These are the activations of a small neural network, seen along a few directions. Each row is one input.
Each table varies a few parts of the input and shows all the possible inputs, shuffled.
A made-up example of a description, with smaller parts first: one of 5 places around a ring, together with either a single point or one of 11 places along a line or (one of 2 separate values, together with one of 6 places along a line).
Shared parts are said once, and a part with two or three values counts as separate values.
In the rows, zero is written as 128.

Other details of the inputs vary at random and push rows far along two fixed directions, the same in every table; ignore that.

A family of inputs:
row 1: [129 104 144 112 123 138 124 132 179 124  92 188  99 120]
row 2: [145 118 136 110 107 109 115 144 151  96 110 173 142 119]
row 3: [125 109 144  96 101 118 123 152 141 114 119 188 143 117]
row 4: [132 112 134 108 103  98 109 134 132 111 113 168 127 128]
row 5: [138 125 143 106  98 127 103 128 156  99 104 169 136 110]
row 6: [132 120 144  98 100 118 104 126 159 128  95 168 123 100]
row 7: [ 99 145 138 121 105 126 168 110 127 139 158  81 148 150]
row 8: [126 143 124 124 137 102 182 110 139 126 137  77 153 157]
row 9: [132 114 127 102 120  96 114 127 141 120 101 173 126 124]
row 10: [168 144  98 174 169 170  31 156  68 132 121 150 115  80]
row 11: [171 143  89 167 175 174  54 161  61 142 129 163 110  93]
row 12: [143 125 145 105 103 124 106 127 171 121  91 170 137 106]
row 13: [126 119 137 105  93 116  98 119 138 115 112 163 121 119]
row 14: [ 93 126 140 142 119 142 177 105 141 129 151  63 122 163]
row 15: [123 122 150  98  94 125 104 130 153 107 107 179 133 102]
row 16: [101 140 144 116 105 131 172 110 123 141 155  81 150 149]
row 17: [121 144 131 122 122  99 168  99 132 156 139  78 123 156]
row 18: [148 163  84 196 168 160  94 125  33 133 174  42 116 127]
row 19: [118  96 148 117 107 151 110 130 162 103 112 173 113 116]
row 20: [188 151  83 177 181 164  46 153  73 121 116 152 109  93]
row 21: [105 132 132 109 130 109 188 119 127 144 146  98 153 153]
row 22: [ 99 122 131 130 146 120 193 115 149 131 141  77 126 171]
row 23: [101 144 141 118 111 122 169 109 141 160 145  86 147 144]
row 24: [175 149  91 173 180 161  48 155  68 132 124 158 106  88]
row 25: [104 115 138 143 132 123 187 122 134 124 161  70 132 171]
row 26: [110 126 137 138 140 131 189 105 155 148 147  78 117 159]
row 27: [117  99 148 114 111 147 112 131 180 124  89 179 109 112]
row 28: [121  94 146 117 116 129 122 150 159  99 108 179 113 131]
row 29: [122 115 153  88  95 134 114 134 162 139  99 187 138 103]
row 30: [171 139  89 176 163 161  25 144  57 138 122 139 103  98]
row 31: [114 135 131 125 116  95 176 116 120 126 154  73 139 152]
row 32: [110 137 139 124 118 100 177 121 125 127 153  83 150 149]
row 33: [124 115 131  95 121 113 122 143 149 120 107 194 141 115]
row 34: [149 162  76 195 204 145 111 137  35 139 169  55 132 132]
row 35: [122 148 131 119 125 103 179 102 137 150 140  74 124 145]
row 36: [114 136 124 116 132  92 183 108 130 134 140  76 139 149]
row 37: [144 136  78 205 213 169 115 142  52 133 173  56 111 146]
row 38: [121  94 148 117 114 148 112 129 177 125 100 174 114 110]
row 39: [104 136 133 123 115 108 179 126 123 135 163  89 154 157]
row 40: [131 124 140  96 109 122 119 137 162 136 105 198 125 108]
Each input here is: one of 5 places around a ring, together with either one of 2 separate values or one of 6 places along a line.
- Changing only the place on the ring of 5 turns row 23 into row 40. The same change can be made to row 10. Which row results? => row 24
- Changing only the place on the ring of 5 turns row 18 into row 36. The same change can be made to row 5. Which row results? => row 8
- Which other rows does row 31 become when the place on the line of 6 takes its other values? List them by row number. => row 2, row 3, row 4, row 32, row 39
- Which other rows does row 1 become when the place on the ring of 5 takes its other values? List them by row number. => row 14, row 22, row 27, row 28
- Which other rows does row 19 become when the choice among 2 separate values takes its other values? List them by row number. => row 14

A family of inputs:
row 41: [154 104 112 163 148 179  47 160  90 105 128 172  99  99]
row 42: [145 154  86 179 168 141 115 139  53 129 172  75 140 141]
row 43: [115 145 143 118 104  97 182 105 141 127 151  73 139 153]
row 44: [137 140  87 188 177 168 102 119  76 141 147  65  94 141]
row 45: [117  89 145 108 116 120 124 139 162 113 110 187 114 132]
row 46: [117 113 148  73  97 109 130 138 154 124 100 194 140 110]
row 47: [109 139 135 111 111  96 194 111 142 129 151  86 156 167]
row 48: [117 104 149 109 106 154 107 130 176 109 101 176 126 102]
row 49: [129 116 147  91 101 102 101 119 165 119  89 178 132 101]
row 50: [109 144 145 114  97 101 186 106 142 128 152  77 142 158]
row 51: [ 97 130 136 108 106  95 188 116 135 133 154  86 162 163]
row 52: [130 121 145  78 102 105 135 132 166 117 103 194 134 115]
row 53: [125 111 148 108 131 133 136 143 176 114 100 177 124 119]
row 54: [102 126 132 126 142 112 188 112 150 143 138  91 113 162]
row 55: [116  97 149 110 115 135 129 147 169  99 110 184 137 119]
row 56: [ 95 123 145 129 116 144 170 101 146 143 149  70 131 155]
row 57: [161 139 105 147 146 160  43 160  77 138 113 180 120  88]
row 58: [113 137 143 116 107  89 179 106 139 130 141  68 142 151]
row 59: [162 138 102 149 145 158  41 160  80 135 117 179 121  87]
row 60: [162 114 105 167 174 169  56 171 102  98 113 180 115 105]
row 61: [161 121  95 165 166 167  51 154 105 135 104 176  83  99]
row 62: [136 121 144  82 109 101 133 131 166 115 101 191 132 110]
row 63: [119 111 157  85  77 110 116 138 153 111 104 185 135 113]
row 64: [118 107 145  82  94 106 126 142 150 113 107 188 148 124]
row 65: [146 139  92 189 179 175 106 121  80 134 143  71 104 135]
row 66: [130 137 101 185 184 170 121 141  63 145 172  75 115 138]
row 67: [121 154 141 116 114 104 190  98 147 157 146  71 146 152]
row 68: [127 136  92 188 190 157 121 136  63 151 165  77 102 142]
row 69: [138 119 145  91 105 101 114 125 167 135  91 179 133 103]
row 70: [114 146 135 105 126  93 196 103 141 143 141  79 145 155]
row 71: [132 123 148  90  97 109 106 118 166 118  92 180 130 108]
row 72: [111 106 151 104 120 137 139 144 175 112 108 185 131 110]
row 73: [101 140 137 104 113 100 202 109 133 147 151  79 152 151]
row 74: [145 160  94 183 154 147 107 135  51 129 171  61 126 133]
row 75: [137 129 148  90  95 115 123 126 167 133 102 184 133 112]
row 76: [113 125 143 137 125 135 172 117 149 121 142  73 130 155]
row 77: [102 138 145 115  94 103 183 109 132 131 155  73 146 152]
row 78: [134 109 141 114 121 135 125 129 177 131  90 179 109 114]
row 79: [132 109 147  90  94  92 108 132 163 104  96 179 129 105]
row 80: [118  97 152 111 100 143 118 139 171  96 110 177 125 110]
row 81: [115  95 144 105 106 139 104 121 169 124  98 179 104 118]
row 82: [ 99 146 144 116  99 112 176  96 133 147 150  70 148 148]
row 83: [ 99 125 138 129 124 126 175 105 153 164 142  84 117 157]
row 84: [106 116 133 131 133 110 179 117 148 127 137  98 121 168]
row 85: [154 103 109 163 162 171  54 169  88 106 127 185 110 106]
row 86: [156 124 107 167 159 188  52 161 107 123 116 177 110  84]
row 87: [153 156  85 180 175 137 114 139  57 126 165  74 135 141]
row 88: [118 148 140 116 119  96 187 100 143 160 138  64 147 150]
row 89: [149 149 101 192 181 178 112 137  89 148 149  72 118 132]
row 90: [113 143 141 116 105  93 179 105 140 130 146  69 140 156]
row 91: [167 122  91 151 166 130  46 161  83 105 114 176 125  94]
row 92: [168 142 105 154 148 156  39 143  88 114 111 174 112  85]
row 93: [109 127 134 129 145 121 191 113 151 137 133  93 122 155]
row 94: [109 119 135 135 122 121 172 108 142 127 140  81 109 164]
row 95: [158 167  92 177 172 144 111 125  64 158 156  63 128 133]
row 96: [156 128 104 151 135 152  39 164  73 106 126 175 117  91]
row 97: [117 113 146  74  96 105 129 138 160 121 102 199 141 109]
row 98: [112 118 134 134 138 119 181 119 149 123 132  97 130 162]
row 99: [109 137 135 106 129  83 192 103 141 145 139  77 148 148]
row 100: [153 156  88 170 186 131 120 130  56 142 157  67 128 131]
row 101: [111 132 138 136 131 145 168 104 153 134 138  66 133 152]
row 102: [150 160  95 181 170 142  99 116  57 144 153  56 126 127]
row 103: [110 155 142 116 107 107 193 100 144 161 151  71 150 154]
row 104: [ 93 146 148 112  99 113 175  98 130 151 146  71 150 153]
row 105: [125 121 145  80 101 105 136 132 163 119 106 192 137 112]
row 106: [151 154  83 176 178 134 109 139  57 128 160  75 134 142]
row 107: [167 138 103 150 146 159  46 158  82 134 118 177 119  84]
row 108: [100 112 142 132 115 124 170 109 140 133 148  81 114 163]
row 109: [166 111 103 171 162 169  56 153  97 100 108 171  92 101]
row 110: [124 125 152  89  85 117 111 120 165 119 100 186 133 106]
row 111: [135 108 139  89 108  92 120 138 162 106  95 186 142 117]
row 112: [124 107 140  87  94 104 127 140 154 108 109 190 147 119]
row 113: [127 127 152  89  88 117 112 119 167 117  97 187 130 111]
row 114: [115 117 155  84  81 116 103 125 163 121  98 190 138 105]
row 115: [136 142 101 191 173 179 108 136  72 159 165  70 113 133]
- Changing only one part turns row 80 into row 72. The same change can be made to row 58. Which row results? => row 100
- Describe the family of inputs behind these rows. => one of 5 places around a ring, together with either one of 6 places around a ring or one of 9 places along a line
- Which other rows does row 45 become when the place on the ring of 6 takes its other values? List them by row number. => row 55, row 60, row 84, row 85, row 98
- A walk changes only the place on the ring of 5. It starts at row 52 and steps to row 75. List the rest of the walk in order. => row 113, row 50, row 47
- Which other rows does row 106 become when the place on the line of 9 takes its other values? List them by row number. => row 42, row 47, row 51, row 64, row 87, row 91, row 111, row 112
- Which other rows does row 104 become when the place on the ring of 5 takes its other values? List them by row number. => row 46, row 57, row 63, row 64

A family of inputs:
row 116: [142 145 111 139 144 121 123 134  97 131 138 113 140 127]
row 117: [140 140 113 141 137 120 119 133  96 121 141 110 138 130]
row 118: [160 119 122 115 119 126  49 148 127 106  89 214 116  83]
row 119: [129 125 115 151 150 143 127 134 111 128 140 115 117 135]
row 120: [132 132 119 151 148 151 122 126 116 139 136 108 120 129]
row 121: [143 142 111 140 139 119 116 126  99 124 137 108 131 128]
row 122: [127 126 119 151 144 147 122 130 110 137 139 110 116 133]
row 123: [116 131 138 101 108  93 163 122 138 129 133 122 147 143]
row 124: [139 144 113 139 138 117 115 126  96 139 136 111 127 127]
row 125: [110 122 149 109 109 126 158 113 169 138 120 127 129 137]
row 126: [127 127 119 150 144 148 121 128 110 137 139 110 117 133]
row 127: [126 121 115 150 152 141 128 135 108 129 141 113 120 136]
row 128: [105 114 148 108 108 118 168 117 167 132 126 124 126 145]
row 129: [121 137 143  98 105  95 156 110 156 139 118 124 140 131]
row 130: [129 127 116 153 149 145 127 132 110 131 141 111 117 134]
row 131: [154 108 125 128 137 154  63 157 140 108  91 218 107  89]
row 132: [120 135 143  97 104 104 154 124 149 129 125 136 154 128]
row 133: [105 114 154 107 101 122 162 111 172 127 121 122 128 142]
row 134: [137 147 117 140 129 128 111 124  97 133 140 104 133 122]
row 135: [106 110 148 111 114 117 168 118 165 120 126 119 131 147]
row 136: [154 119 122 111 121 129  59 163 115 107 102 222 131  86]
row 137: [126 124 115 150 152 142 126 135 109 128 140 114 118 136]
row 138: [135 145 118 139 127 130 113 129  95 128 144 108 141 122]
row 139: [131 126 116 151 155 145 127 134 115 130 136 113 123 131]
row 140: [134 146 116 135 132 125 114 127  93 140 140 111 132 123]
row 141: [144 147 110 138 145 120 121 127 100 135 134 110 134 125]
row 142: [117 139 147  94  98 103 155 111 154 139 120 126 145 128]
row 143: [113 119 147 111 118 120 166 119 169 128 121 128 130 140]
row 144: [111 133 146  95  95 101 159 118 143 135 132 127 150 135]
row 145: [125  92 159  84  86 130  95 137 194 104  76 231 115  99]
row 146: [118 130 140  95 106  90 161 115 146 131 125 127 140 139]
row 147: [110 120 151 109 111 122 164 114 170 137 121 122 129 139]
row 148: [129 125 118 154 150 145 124 133 113 120 138 108 119 136]
row 149: [131 130 116 151 155 146 128 133 116 130 136 111 121 133]
row 150: [144 103 127 123 126 154  58 153 135 114  93 219 104  92]
row 151: [134 132 118 152 149 149 124 130 117 136 136 109 118 130]
row 152: [108 115 151 110 105 120 166 114 172 125 123 119 127 144]
row 153: [108 115 149 113 112 118 168 116 168 120 125 119 128 146]
row 154: [137 150 115 137 134 131 118 130  97 138 141 110 142 120]
row 155: [130 127 121 153 141 149 118 128 115 129 135 106 116 132]
row 156: [137 144 117 140 133 127 117 134  95 123 145 110 144 125]
row 157: [132 127 119 155 146 147 123 130 115 123 137 108 117 133]
- Changing only one part turns row 150 into row 125. The same change can be made to row 128. Which row results? => row 151
- Changing only one part turns row 129 into row 118. The same change can be made to row 147. Which row results? => row 155
- Describe the family of inputs behind these rows. => one of 3 separate values, together with either one of 6 places around a ring or one of 8 places along a line
- Which other rows does row 145 become when the place on the line of 8 takes its other values? List them by row number. => row 133, row 135, row 148, row 152, row 153, row 155, row 157
- A walk changes only the place on the ring of 6. It starts at row 118 and steps to row 134. List the rest of the walk in order. => row 138, row 156, row 117, row 121
